A small network was shown many inputs. Here are its activations along a few directions, one row for each input.
Each table varies a few parts of the input and shows all the possible inputs, shuffled.
A made-up example of a description, with smaller parts first: line(6) and (point or ring(11) or (values(3) and ring(8))).
Shared parts are said once, and a part with two or three values counts as separate values.
In the rows, zero is written as 128.

Other details of the inputs vary at random and push rows far along three fixed directions, the same in every table; ignore that.

A family of inputs:
row 1: [104  64 111 165 152 103 165  98  82 113 117 132 142  95]
row 2: [168 155 142 109 174 168 105 156 192 162 118 130  64 189]
row 3: [121 147 173 106 100 169  89 128 131 162 172 142 175  52]
row 4: [108 159 181  78  74 142 152 206 128 121  74 189 188 140]
row 5: [107  89  97 162 127 115 103  47 116 139 175  72 116  76]
row 6: [128 178 160  80  80 140 130 186 139 123 101 163 165 143]
row 7: [105  77 118 163 147 103 174 112  65  99 118 148 163  82]
row 8: [ 95  80  97 156 129 123  87  38 145 158 162  54  90  83]
row 9: [116 136 104 122 102 131  64  65 151 154 169  52  95  72]
row 10: [ 98 154 133  88  60 149  41  76 186 186 176  63 124  81]
row 11: [138 147 138 105 138 126 162 189 144 117  70 168 122 193]
row 12: [116 180 175  80  47 140 127 183 118 125 143 179 222 115]
row 13: [159 149  93 115 170 130  92 120 203 150 102  72  16 199]
row 14: [130 175 164  85  86 131 157 202 115 110 102 193 197 140]
row 15: [110 147 199  82  86 170 132 191 134 155 108 204 204 103]
row 16: [ 85  60 123 172 127 110 142  72  86 122 140 110 147  71]
row 17: [145 117  99 136 169 123 127 120 180 140 101  96  48 216]
row 18: [184 178  78 126 155 125  80 107 191 136 160  58  27 214]
row 19: [157 102  81 183 199  92 170 112  81  81 124 121  90 148]
row 20: [115 108 110 156 127 111 137 101  76 101 150 114 148  74]
row 21: [145 176 148  95 103 134 134 183 150 116  98 156 135 181]
row 22: [117  90  96 161 137 106 133  75  86 115 172 103 140  81]
row 23: [111  40 119 181 185  92 227 141  60  82  77 180 152 155]
row 24: [122 113  89 163 127 117  81  45 123 135 189  48  91  73]
row 25: [135 163 153 107 109 171  61 112 150 170 192 110 141  63]
row 26: [ 86 162 167  70  43 158  56 121 190 182 139  98 144  98]
row 27: [111  79 118 167 155 103 169 111  67  98 115 141 148  83]
row 28: [189 142 110 142 210 152 115 131 172 145 136 115  43 192]
row 29: [ 82 123 159  95  62 136 115 125 124 149 137 143 196  71]
row 30: [103 156 132  87  72 148  53  95 178 172 147  69 109  80]
row 31: [165 133  86 147 177 119 112 108 184 132 114  74  19 214]
row 32: [179 162  79 136 175 114 121 128 153 115 132  96  55 195]
row 33: [101 152 197  85  64 141 160 210 125 121  77 201 206 140]
row 34: [123  74 120 189 165  93 212 137  37  61 104 174 167 123]
row 35: [139 159 158 107 108 126 163 195 126 106  95 184 164 189]
row 36: [105  83 113 174 128 108 133  73  83 113 156 101 139  67]
row 37: [167 169 108 108 144 121 130 158 159 123 115 129  93 202]
row 38: [127 179 159  74  86 142 113 177 160 140 100 149 145 141]
row 39: [117  57 114 185 182  99 197 128  78  84  79 148 115 152]
row 40: [165 174 129 122 134 120 158 188 120  87 108 162 130 197]
row 41: [109 161 165  90  71 134 126 162 111 125 125 160 196  81]
row 42: [111 118 115 134 109 117 115  94  98 127 166 110 158  69]
row 43: [126  65 102 180 180  91 200 120  63  87 105 156 140 131]
row 44: [164 143 109 141 161 118 143 143 150 111 105 121  74 207]
row 45: [ 93 102 124 131 111 122 112  91 118 142 135 106 140  65]
row 46: [107 115 108 127 102 125  84  63 136 153 178  77 128  71]
row 47: [130  61 150 185 199 130 206 146  53  97 110 198 165 107]
row 48: [124 117 125 137 132 153  77  73 135 169 185  97 123  57]
row 49: [156 140 110 133 159 121 140 146 155 113  93 120  70 206]
row 50: [103 162 163  65  66 150  98 161 171 164 109 138 158 121]
row 51: [109  65 112 188 147  97 169  87  58  92 145 129 155  92]
row 52: [177 143 120 132 184 145 135 151 153 137 121 148  84 190]
row 53: [159 160 114 105 139 125 132 156 168 129 113 132  95 209]
row 54: [109 130 163 105  99 166  89 118 142 173 154 140 163  62]
row 55: [185 173 131 121 165 145 136 178 142 123 134 167 113 191]
Description of these inputs: line(5) and (values(2) or ring(9)).
Q: Changing only the line(5) part turns row 29 into row 46. The same change can be made to row 30. Which row results?
A: row 9
Q: Changing only the line(5) part turns row 16 into row 35. The same change can be made to row 38. Which row results?
A: row 27
Q: Which other rows agree with row 33 in the line(5) part? List them by row number.
A: row 2, row 4, row 11, row 13, row 15, row 17, row 23, row 26, row 39, row 50
Q: Which other rows does row 24 become when the ring(9) part takes its other values? List them by row number.
A: row 12, row 18, row 19, row 20, row 22, row 32, row 40, row 42
Q: Which other rows does row 52 become when the line(5) part takes its other values? List them by row number.
A: row 15, row 48, row 54, row 55
Q: Which other rows does row 55 become when the values(2) part takes its other values? List them by row number.
A: row 25

A family of inputs:
row 56: [122 128 159 128 115 130 151 160  90 113 129 168 191  88]
row 57: [106  71 117 158 147 106 161 101  93 110 118 129 135 110]
row 58: [128 129 117 121 130 121 129 132 142 135 111 124 107 158]
row 59: [129 110 103 154 148 128 104  82 121 143 157  89 111  83]
row 60: [128  82  98 170 180 104 178 129 100 101  99 135 103 163]
row 61: [ 96  56 141 168 146 118 158  98  54 111 143 152 182  43]
row 62: [109 110 155 137 123 132 158 142  79 127 125 176 191  84]
row 63: [120 151 160  97  97 154 109 148 139 151 142 144 168 101]
row 64: [154 154 112 123 145 106 150 161 136 100  98 133  99 194]
row 65: [ 96 163 161  87  51 132 116 156 117 128 124 143 193  87]
row 66: [128 170 153  91  89 128 151 198 130 113  88 183 172 166]
row 67: [147 146 117 117 139 126 118 139 168 135 106 110  72 188]
row 68: [152 117  90 158 187 100 167 141 120  97  96 120  76 203]
row 69: [149 155 118 123 134 141  93 121 157 142 144  99  91 132]
row 70: [119 134 134 113 119 158  76  99 159 172 154  97 120  95]
row 71: [148 140 132 113 149 151 114 128 162 150 131 123 103 156]
row 72: [128 106 124 159 147 114 159 125  76  93 135 149 156  89]
row 73: [115 130 112 116 106 124  89  91 148 147 146  80 104 110]
row 74: [133  77  84 191 179  90 174 101  76  80 108 115  97 136]
row 75: [134 152 139 107 121 150 100 134 152 151 138 127 127 123]
row 76: [134  83 108 167 176 116 159 115 122 112  97 124  84 170]
row 77: [123 162 124  92  86 127  99 125 149 134 133 108 127 125]
row 78: [165 165 132 116 113 134 121 150 157 129 169 148 134 205]
row 79: [173 125 100 163 200 115 169 152 114  96 106 145  84 195]
row 80: [110 117 180 115 111 124 209 212  91  92  66 227 210 158]
row 81: [157 183 154 104 118 135 164 204 118 100 101 193 175 164]
row 82: [143 163 133 101 118 144 107 147 149 141 143 128 129 132]
row 83: [128 172 153 101  81 147 107 163 126 133 139 150 167  96]
row 84: [115 102 128 146 134 139 108  91 119 141 153 110 123  73]
row 85: [132 138 158 111 124 151 122 153 141 142 123 153 140 130]
row 86: [ 94 138 151 107  42 128 104 102 128 151 188 118 198 102]
row 87: [134 147 134 101 116 137 114 141 174 148 107 129 106 170]
row 88: [146 172 129 101 113 140 107 144 147 130 146 129 126 129]
row 89: [117 137 128 107 109 130  84 100 171 156 136  85  93 124]
row 90: [116 111 121 136 128 106 137 113 114 116 122 116 123 117]
row 91: [133 128 121 119 138 134 108 113 179 147 120  95  76 165]
row 92: [162 144 127 122 167 143 119 140 169 144 120 124  78 183]
row 93: [122  88 111 148 154 118 143 105 130 130 115 112 100 146]
row 94: [120 130 126 125 123 153  72  82 169 176 160  87 106  88]
row 95: [114 107  98 150 125 105 110  70 117 124 143  81 109  86]
row 96: [118 125 114 141 127 132 109  94 111 131 162 102 130  68]
row 97: [ 79  60 119 174 121 103 147  73  64 108 134 115 160  41]
Q: Describe the family of inputs behind these rows.
A: values(2) and (point or (line(4) and values(5)))
Q: Changing only the values(2) part turns row 66 into row 59. The same change can be made to row 77. Which row results?
A: row 88
Q: Which other rows does row 57 become when the values(5) part takes its other values? List them by row number.
A: row 58, row 60, row 67, row 89
Q: Which other rows does row 76 become when the values(5) part takes its other values? List them by row number.
A: row 80, row 87, row 91, row 93
Q: A walk changes only the line(4) part. It starts at row 94 and steps to row 62. List the rest of the walk in order.
A: row 59, row 81
